These are the activations of a small neural network, seen along a few directions. Each row is one input.
In each table, some parts of the input vary, and every possible input appears once, in random order.
Descriptions start from the smaller parts, as in this example, which fits no table here: one of 5 places around a ring, together with either a single point or (one of 2 separate values, together with one of 4 places along a line) or one of 11 places around a ring.
Shared parts are said once, and a part with two or three values counts as separate values.

Rows:
row 1: [-15 -19  13   8  -5  12  13 -17 -12 -10 -16]
row 2: [ 39   3  18  -1 -40   8  -2  25  14  25  -1]
row 3: [ 26 -13  -2 -25 -12  -4 -11  18   3   8   0]
row 4: [  0   6  31   4   9 -16   0 -48  -8  -1 -14]
row 5: [12 -2 12 -4  5  6 -3 44  1 23 -4]
row 6: [ -2  -6  20  -8  18 -11  13 -34  -9 -12   4]
row 7: [  4 -25 -11 -25   7  -5   0   7 -14 -12  -5]
row 8: [-54  38 -61  35  21  14  -3  12  17 -18  28]
row 9: [-49  30 -70  24  -8  10   7  -4  13 -25  30]
row 10: [-13  -7  25  19 -14   5   0 -31 -10   0 -34]
row 11: [ 48   1  14 -12 -28  -1 -16  18  22  15  -1]
row 12: [ -5 -21   9  -3   6   6  -5 -26  -6 -19 -14]
row 13: [  7 -11  -2 -28  19 -20  16  -2 -18  -3  14]
row 14: [-36  41 -62   8  15 -16   6 -21  15 -27  50]
row 15: [-20 -12  23  19  24  15   3  -1  -8  -3 -19]
row 16: [ -6 -24  -8 -13  -4   4  14  14 -22  -1  -6]
row 17: [ 52  16  24 -17 -15 -16   0   8  18  24  17]
row 18: [-11 -16   2  -2  25   7   4  31 -18   6  -8]
row 19: [ 30   1   7 -29   1 -19   5   8  -1  16  19]
row 20: [-17   0  36  31  13   9 -11 -17  -8   9 -35]
row 21: [ 35  11  29  10 -13  10 -12  41  18  32  -3]
row 22: [ 17 -11   2 -14 -23   3   7  27  -3  16  -1]
row 23: [-39  28 -73  13   3   1 -10 -12  20 -35  31]
row 24: [ -3  -8  22   8  -4  -2 -16 -39  -3  -9 -32]
What do these inputs look like to the network?
Answer: one of 4 places along a line, together with either a single point or one of 5 places along a line
Which other rows does row 7 become when the place on the line of 4 takes its other values? List them by row number.
Answer: row 13, row 16, row 18
Which other rows agree with row 24 in the place on the line of 4? List them by row number.
Answer: row 3, row 7, row 11, row 12, row 23

Rows:
row 25: [-45  19 -58   4  23  -6   6 -19   0 -31  32]
row 26: [ 60 -24  52 -35 -17 -18   2   0 -11  24 -15]
row 27: [ 51 -28  56 -30  -4 -10   2   9 -11  23 -19]
row 28: [-31  39 -72  18   0   7  -2  26  27 -15  43]
row 29: [ 31 -22  70   3 -11   6  -4   1  -9  29 -43]
row 30: [-52  15 -54  17  16   5   6 -15   0 -31  20]
row 31: [ 36 -26  61  -8 -11   4  -7   8  -8  25 -39]
row 32: [ 61  -7  38 -17 -29   4  -8  51  10  43  -7]
row 33: [-37  23 -62  -2  11 -12   6 -29   4 -32  38]
row 34: [-60  24 -39  39  18  12   0 -26   7 -30   8]
row 35: [-56  20 -49  28  16   7  -2 -19   2 -29  10]
row 36: [ 42 -32  58 -18 -11   1   1  12 -10  23 -29]
What do these inputs look like to the network?
Answer: one of 2 separate values, together with either a single point or one of 5 places along a line
The inputs of row 35 and row 31 match in every part but the choice among 2 separate values. If row 34 is changed in the same way as row 35 into row 31, which row does it become?
Answer: row 29
